A small network was trained on invented records. Each row is its activation on one of them, seen along a few directions.
Here are examples, each followed by its value of one field, L.
Other fields move the rows too, some of them a lot.
Random noise pushes rows far along 17 fixed directions. That doesn't count. These rows show it; they differ only by the noise:
[ 129 -147  178 -275  321   44 -192  -20 -153  409 -573  345 -276  623
 -430  180 -134  183 -114  -51   -7  -85  360  -32   32 -141  158  150
   35 -107  315 -104  -19 -391  289 -191]
[ 161 -293   33 -160 -110  183  -10   -5  219 -167 -124 -112  198  430
 -116 -350  187 -102 -389  -56  473  135   82 -276   70  -21  -21  -50
   50 -249  113  183  -28  -79   38 -156]
[ 300 -479  -17  -67 -493  501  -32 -235 -329 -222  252  -76  315  138
 -197   22   63  111 -232 -211  358  171 -401   31  402   86  -53   98
   52  177 -796 -232  -23  528  475  155]
[-326   87   21 -266  237    8    6  -88  154  -63  457  306  138  368
  223  103 -257 -238 -143  119  459  259   27   66 -282 -196  421  -87
  136 -581 -247  541 -656 -563  -31  -18]
[ 116  108  163   39   11  470   -3  240  -34  164  -86  115  -93 -342
 -564  342   49  -47  183  -73 -574   50 -161  498   38  -92   58   10
  605  183 -429 -347  -80  780  340 -190]
[ 173 -219 -275  115 -448 -152   30 -226 -531  183  -42 -562  -25 -305
 -412   55 -203  644 -108  223  313  124  274 -180    8  224 -488  -26
 -389   19  -36  -51  189   64  511   40]
[ -10   10  -63   84 -109 -115  345   20  239  105  151 -273 -224 -750
  223 -483  115 -160   -2  130 -125 -135 -362 -319  230   60 -476 -278
   41  532 -156  130  208  199 -523   24]
[  18 -553  279 -198 -408 -335  -54   78  179  275  -83  -45 -603 -353
  173 -299  512   55  276  323  189  104  -32 -574  196    9  -85  -56
  112  625  -28   27  389 -435 -176 -494]
[ -25  526 -121  354  829 -264  126 -146  437  112 -230  763   17  312
 -286  563 -129  104  395 -452 -349  -72  101  537 -190 -593  131 -220
 -394 -842 -101   71 -632    0 -384  133]
[  23  108  894 -229  199  329  403 -141 -722  250 -106  281   66 -206
  302  225 -545  302 -110  -39 -625 -300   53  145  122  578  300 -159
  604  113   22  353 -549 -667  -57 -306]
[-329  165 -570   91  -37 -274 -145   46   86  288  156  -85 -402 -402
 -200  316  -90   74  682  227 -193    1   50   74 -125  117 -162 -134
  -90  238 -172 -147  247   25   15    1]
[ 142    8   22 -110 -276 -430 -122  382  543 -140   59  111  305  232
  516 -336  458  -60  353  238  343  305 -481  158  146  235  -14 -379
  161   17 -305  633  246   73 -359 -230]
[-133 -255   26  129  -36  -18  100  104   83 -398  234  -80  369  222
   23 -155  279 -100  435 -274  273  -13 -203   81   64 -215   81  -21
  129 -402 -242  168 -220  -50  -71 -391]
[ 135  196  -93  205 -383   90 -191  -35  107 -283  279 -110  104 -261
  209  123  472   72  -45  175  100  486   83 -401  -55  304   39  122
 -213  153   -5  120  100 -108  -49  372]
[ 372   29  473 -179  221 -828  101  257 -299  280 -443   12  216  -34
  148 -271 -323  407 -431  422  364  -20  139  374 -136 -151  -98  -25
  -90  -73  426  448  207 -229  333   14]
[  43 -534 -332  -37  170 -173  -46 -257  532  -48  375  197 -214 -531
  200 -345  156 -558  450  304  -15   92   62 -252   59    6 -197 -215
    0  -65 -376 -245  264 -365   42  307]
[  10  -75  168    9    1 -302   64  220  353  443  102  176 -282 -295
  397 -244  338  -78  352  375  -11  172 -285 -105    6 -378 -268 -265
  257 -156 -316  206  -48 -121 -119 -134]
[ 464 -511  267 -126  468  236  -30   -3 -209 -232   94    1  -51   61
 -179 -826  167 -571  -15  107 -464   53   77 -167  228 -449 -262  648
  181 -446 -263  -93 -145 -144  345  340]
[  27   94    2  194   59  373  -49   26 -207 -340   10 -221 -126 -259
 -474  154   43 -126   26 -153 -660    6  450   69 -239  -84  122  519
   71 -261  116 -415 -207  259  283  183]

[-107  -32  -18  141 -334  -74  118  -25    4  837 -126 -156 -562 -193
  -46  143  178  484 -268  214  486  119  -97 -488  -71 -747 -482 -156
 -217   -7    2 -179 -153   94  126 -160]	l9
[  -1   30 -244    3   60   15   56  285 -548  268 -251 -375  270   66
  231 -146 -698   86  350  218 -698 -521  209  685 -244  372 -359  -83
  426 -764  234 -369  134  204  782  241]	l10
[ -68   48 -269  311 -177  280   90  -95 -433  203  320 -189  215   64
  221  -12  150  263  349 -110  169  -23 -532 -403  436  -13 -512  -33
 -184  133 -293   28  -52  -68  -10  158]	l8
[-370 -353 -540 -250  -46 -556   22 -267 -152   94  -83  -53 -124  231
  -53   48 -510  193  454 -121  475 -497 -145   82  222  353  -60 -370
 -374  478  -26    6  424 -356 -168 -300]	l5
[  62 -180 -229 -183  -61   45   69   25   89 -328   -9 -144  131   45
 -232 -304 -209 -219  -99 -176  -32 -223 -239  255  227  278  -31  -66
  -25  381 -167  -11  232  448 -163  -47]	l15
[-139 -315 -325  -48 -806   30   86 -306  107 -500  293 -436  242   69
  -43   53  -83  239 -390 -189  789  159   46  -75  -90  358  100 -289
 -328  -51 -271  151 -111  280  -69 -248]	l12
[  18  584  215 -128  121  -89  -73  289  141 -105 -250  139  -67  245
  244  -80  132  -45 -104   27 -308   48  -10  -74   21  373  266  104
   23  354  450  570  -16 -259 -657  -18]	l14
[ 236 -645  -52  104 -530   42 -167 -323  204 -453  296 -135 -241 -257
  189 -154  303 -174  227  120 -330  301  400 -188 -181  -10   -4  262
 -167 -744 -542 -433 -170   58  336  284]	l4
[ 123 -371 -358   96  188  150  -34 -583  153 -292  178   48  203  262
 -714   74   38  -35   92 -320  484  228   75 -200  264  -10 -113  -94
 -406 -118 -514   41  -34  -50  -29 -109]	l7
[ 218  178   69   51 -241  -50  -29  139  -25 -357 -261  -85  172   65
  -65   93  -26  167 -310 -178 -135   -1   84  322  -67  133  161  169
 -209   22  197  -64   16  509   -7  141]	l8
[ -36  388  336 -240  160  -93  239   55  -86  232  -37  413  327    5
  283  342 -644  163 -746   43  340  -75 -243  680 -198 -134  343 -303
  164  -20    6  268 -361  241  119  193]	l11
[ 133 -481   39 -421 -248 -161   -6 -265  120 -797   20  -45  265 -176
 -569   78 -373 -113 -368 -127  419   39  259  478   11  792  640 -138
  -52  734 -123  111  375  200  -13 -412]	l12
[ -75 -114  539  180  486 -170  137  124   22 -105  104  284  198 -509
   -2   94  348 -214  404 -113  105  -85  -68  -23   71 -250  328  -14
  395  433  291   -9  156 -528  -93 -438]	l10
[ 377 -509   33 -430 -427   55  -96 -118 -222  -42  -46 -124 -175  581
  133 -600  -76   10 -388  101  143   85 -260 -124  371   79 -214  278
 -190    1 -536  160  -36  171  103  210]	l14
[ -69 -269 -333  236 -302  254    9  -86  395 -152   29  -92  224  159
   23   21  340   52  604 -236   15   -2   -6 -106   80  302 -201 -530
   62 -519 -124  -90  -20   30 -111 -353]	l15
[ 233   96   98 -450  358 -320 -310  158 -286   64 -232  -53 -343   38
 -452 -287 -294 -138 -157  485 -333  196  455  101  -70  338   95  456
   30  372  300  409  280 -343  138    8]	l10
[ 223 -268  217   42 -556   46  167 -538  189  -25  -37   81  117   64
  476  209  -58  478 -322   27  211  255  328 -207 -132  469  -31 -591
 -230 -786 -290  191 -430 -241  -46  -21]	l9
[-147 -384  307 -110   28   88  343 -240 -222  269 -226  -24   58  -48
 -152  224 -483  235 -489 -141  421 -327  253  147 -232 -294  103 -344
  244 -405  210 -282 -316 -128  494 -382]	l5
[  15  -15   79 -122  276  357  -34 -275 -165  215   -1  404  239  129
  118  234  -91  -71 -286 -102  352  -91 -114 -337  308  289  190 -136
  123  599  257  -63  222 -563   72  224]	l6
[ 224  -52   -1 -146   67  246 -138 -302 -184  605 -250  218  167  344
  422  143 -372  161 -625  215  319  -64   58 -272   86  214 -179 -230
   92 -131   92 -261  265 -240  579  611]	l4
[-313  -27 -313  -86  -88  116 -180  -14 -500 -447  417 -386  -69  113
   49 -176 -146 -287  538 -114 -454 -223 -216  -31  204  374   72  605
   27  433 -369  -53  191   19 -126  159]	l7
[ -23 -287 -174   15 -142 -373 -105  -15  118 -362 -161 -242  407  -16
  202   57 -154   32  -81   78  388 -164  585  128 -395  351  220 -102
 -147 -295  653 -349  457 -266  484  113]	l2
[ -48   89  214 -119 -107 -634 -169  508 -183  793 -226  179 -430 -135
  579   82  -92  156   19  460  -64 -159 -286  480 -209 -667  -82  158
  222   88  -68 -339  285  348  544  244]	l6
[-195   54  305 -112 -315  202   69  212  -85 -115  431  -65  143 -414
  427  130 -116 -205 -303  259   89  164  -87  225 -333  -90  345   43
  499  -97 -149  -30 -278  188  362  113]	l8
[-398  242 -349  -65  -38  186 -303   83  245   65  343   38   31  210
  298  199  195 -315  103  190  356  235 -139 -286 -145   88  165  -91
  206   86  -28   88  118 -250    6  123]	l5
[ -44   -5   82   12 -121 -598   50 -103   67  229 -117  108 -185 -114
  552   92 -202  270  141  181 -103 -126  145  147 -197  131  -30 -291
 -185 -290  -11   93   38 -224 -115   44]	l3
[ 166  245  -55  -69 -463 -140  -98   -7  -97  -67  -46 -347 -376 -228
  -53  -73   44  225 -583  241    5  266  106 -263  -55  201  -61  343
 -434  557   94  147  148  268 -170  334]	l14
[  14 -207  113  277  -55  272  -20 -381 -254  189   48  224  -76  -84
   75  431  266  327  441 -158 -115   54  175 -493  153  112  -79  -63
 -109 -138 -120 -278 -145 -582  114  -60]	l9
[-295  -97 -156 -219  -43  185  -14  -53 -301 -195   81 -265 -195  -25
  -23 -137 -322 -241  107  -74 -324 -367   93 -136  118  523  178  247
  164  552  161 -164  227 -217 -126  -70]	l16
[ 120   46   -8 -214  -29 -131 -380  206 -101   53 -498   45 -588  718
 -122 -279  318   60  159  -91 -452  -62   47 -309  240   -4  -10  589
 -352  319  304   95  219 -109 -415  -16]	l15
[-379  356 -226  485  162  209  188   62  -10  199 -149  -97  443  341
  276  237  254  227  319 -492  384 -405 -226 -431  121 -138 -210 -339
  -56 -109  607  -98   69 -281 -286 -165]	l2
[-144   50  -49 -357 -203  447  -73  144  197   46   -2  153  -50  653
  -35    6    4 -174 -508 -136  357   82 -294   14   77 -224  280   18
  178    1 -115  123 -352  316  -72 -132]	l13
[ 200  -36  506   30  521 -141  -29   93 -682 -100  -21  401  380   30
 -113  226 -111   96  224  -96 -156 -101   84  416   61 -218  351  439
  106   -6  207  -31 -114 -493  504   79]	l6
[-226 -438  -41  -20 -314 -243  122 -328   -9   16  -15 -169 -416   89
  -27  -69   25  196   -2 -239  332 -195   52 -379   82 -229  -30   33
 -363   40 -131 -138  -59 -129 -279 -302]	l16
[-440  216 -393  149 -122 -101   14   15 -310  366  168 -352  506  148
  404  336 -443  341   55  191  655 -163  -21   64 -277  171 -170 -394
  136 -359  211  -14  169 -221  539   90]	l7
[  51 -221  145 -243 -614 -397  270   67 -199  215 -284 -391 -115 -104
  410 -329 -349  563  -73  290  -49 -211  102   99  -21  568 -327 -462
  -16 -203  126  372   -8  -88 -101 -411]	l11
[ 191  237   18   86 -268 -110   51  133 -184  100  156 -351 -164 -422
 -295 -151   94  205 -285  214    7  302 -303   32   77 -242 -343  167
 -121  369 -350  268   12  689  -35   64]	l3
[-119  370  568   81  244   46  -36  121 -314  703    9  229 -354 -104
  309  294  157  216   40  338 -230  228   98 -314 -214 -455   19  161
  314 -250   65  187 -398 -531  150  -57]	l2
[ -80 -473  -27 -391 -291  161 -284 -111 -221  169  184  132 -268  202
 -161  136   61   16  128  169  397  173 -124 -215  263  133  200  111
  114  520 -333  -60  149 -267  321 -245]	l13
[-648  337 -415  251  225  132  160 -206  170  211  244  146 -254   13
 -162  584 -245  -18   14 -361  181 -207   53    4 -328 -644  103 -138
 -261 -399  -16 -284 -560   73 -181   38]	l1
[-282 -209   65 -308 -408  354 -121 -180  -84  362   56   46 -764   50
  248  227 -172  -48 -263  114 -297  -79  193 -337 -153   52  231  206
  204   74 -197 -482 -184 -118  151  104]	l16
[-231  166 -434   77  319   77   20  -25 -341  266   97  136  -63   64
   56  145 -356  -20  461  -96 -323 -400 -201  172  170  -48 -209   68
 -152   62    0 -287   -9 -122   90  337]	l11
[  27  -64  226 -122  124 -111  -19   80 -310   40    0   56  -90  -32
 -362   -7  108  133  114   49  210   58  -82 -128  237  -35   92  178
  -83  627  175  289   66 -386 -123 -367]	l1
[-196  256  -21  155 -316 -123   80 -208 -364 -263  526  -40   88 -436
  317  354   15  232  -66  -44  303  122 -295 -176  111  207  210  178
 -451  730 -179  180  -52 -171 -266  243]	l13
[-157  379  140   64  238   96  -66  524 -166  -21 -372 -449  311  167
 -354  -85   96  -68 -213  -56  159 -188  112  -83 -115  -56   65  265
  401  400  904   43  463   80  115 -361]	l4
[ 388  183  570  125  -72 -423  283 -246 -246  -32 -411  299  145   35
  -30  369 -196  802 -445 -265   93   19   98  347    3    8  164 -190
 -506  -77   82  350 -359   51 -245 -114]	l12
[   7 -132  -68   78 -282  256   11  -80 -336  -51  354 -134  290  -84
 -172  140   78  160 -205  -43  625  159 -360 -102  212 -114  -60   55
  -81  402 -276  -58   31  208  323   53]	l1

Which value of L does each new row have?
[ -73  105 -150   32  406  -97  -43  217 -222  -98 -162 -270 -237  414
 -116 -541   58 -271   25 -117 -312 -257   59 -183  -26 -621 -263  642
 -229 -368  389  -10 -144  -81  -99  170]	l5
[ 489  405  128  618   36 -247  177  263 -226   35 -559 -345   49 -654
 -617  125  199  593  175  -13 -732  -39  333  360 -109  -85 -530   60
 -316 -128  510 -214  159  669  130    6]	l1
[  20    3 -214   66 -132 -258 -163  515 -360 -260  443 -496  580  -20
   12 -384  134  -83  294  338  462  212 -448  377   -5 -198 -218  280
  181   39 -209  272  349  383  523   28]	l12
[-154 -380 -313   16 -360 -439 -246 -193   45 -437  -39  -24 -337   61
   48  204  -12   -5  377 -257 -109 -263  259  147  -96   65  338  346
 -483  114  -87 -646  360  139   38  186]	l16
[ 239 -628  276  -17 -427  -89  178 -154  -40  -72 -258 -286 -429 -132
  -72 -327   46  144   -1  -87 -419 -153  212   31   28  -98 -233  103
  -42 -380 -381 -320 -141  353   81 -264]	l14
[-309  237  224 -231  245  -86  250 -236 -556 -195  302 -273  325  460
  748 -397 -680  -43 -401   27  100 -265   12 -278  -43  416   80  144
  -32 -346  119  814 -408 -863 -388  146]	l4
[ -60 -211 -350  443 -226  648   44 -289  289 -422 -202   -8  260   47
 -293  423  382   -2  315 -805 -110 -322   48 -212  277  362  100 -239
  -39  195  118 -801  239  340 -132 -116]	l14
[ 411  534 -191  -50  466  166 -342  208  361 -121 -341  359  -37  187
  -95 -190  283 -460   66  -14 -678   50 -209  -16  388  441  -26  224
  -23  749  157   52  607  273 -478  616]	l14
[-103  356 -462 -500 -191  963 -295  139 -232  141 -146 -505 -528  606
 -496 -274 -319 -306 -659  157 -601   34  249 -357   -1  397 -143  500
  210   58  219   17 -155  407   49  274]	l13
[  18  -35 -168   24  292 -168   85 -137  324 -182 -183  386  440  175
 -206  291 -212  -37 -356 -401  698 -228 -102  391   17 -188  320 -305
 -265  278  256 -241  207  170    0   61]	l12
[  46   92 -398    6 -273 -200   -6  -79  536  508 -340   37 -178   94
  -67   88  102  320 -153   84  470   72  -62 -272   99  140 -362 -648
 -270  186  115   65  336  152 -279  -98]	l16
[-363 -314 -171  180 -402  153  -47  153  -87  -91  -64 -327 -266  -43
  101   23  371   19  964 -298 -454 -429 -111 -218  189  227  -95   60
  232  234    2 -489  304   82 -183 -509]	l9
[ 549  239  519   46   86  255  203  -13 -235 -397 -303  -74  844   72
 -129 -119  -81  143 -949 -263  308   25 -137  102  248  314  103    7
   73  362  315  308  162  353   10  158]	l4
[ 464   40  105 -278  281  150 -106 -300  130  198 -589  445  149  802
   87  -36 -254  147 -278  -99 -248  -22  171  -31  271  652  -66 -313
 -112 -235   34  249   50 -293 -178  179]	l2
[-119  755  112  286  260 -112   41  488  305  278  -27  122  -26 -551
 -258  391  268  124  573  299 -464  307   67  328 -326   45   23 -354
  396   26  300  442 -149    0 -277 -496]	l12
[  40   86  232  214  212 -594  278 -110 -120  103  240  -53 -112 -912
  329 -182   16   53 -115  223  211  -36 -187 -233   45 -370 -211   40
 -329  544   41  112  190 -203 -238  289]	l2
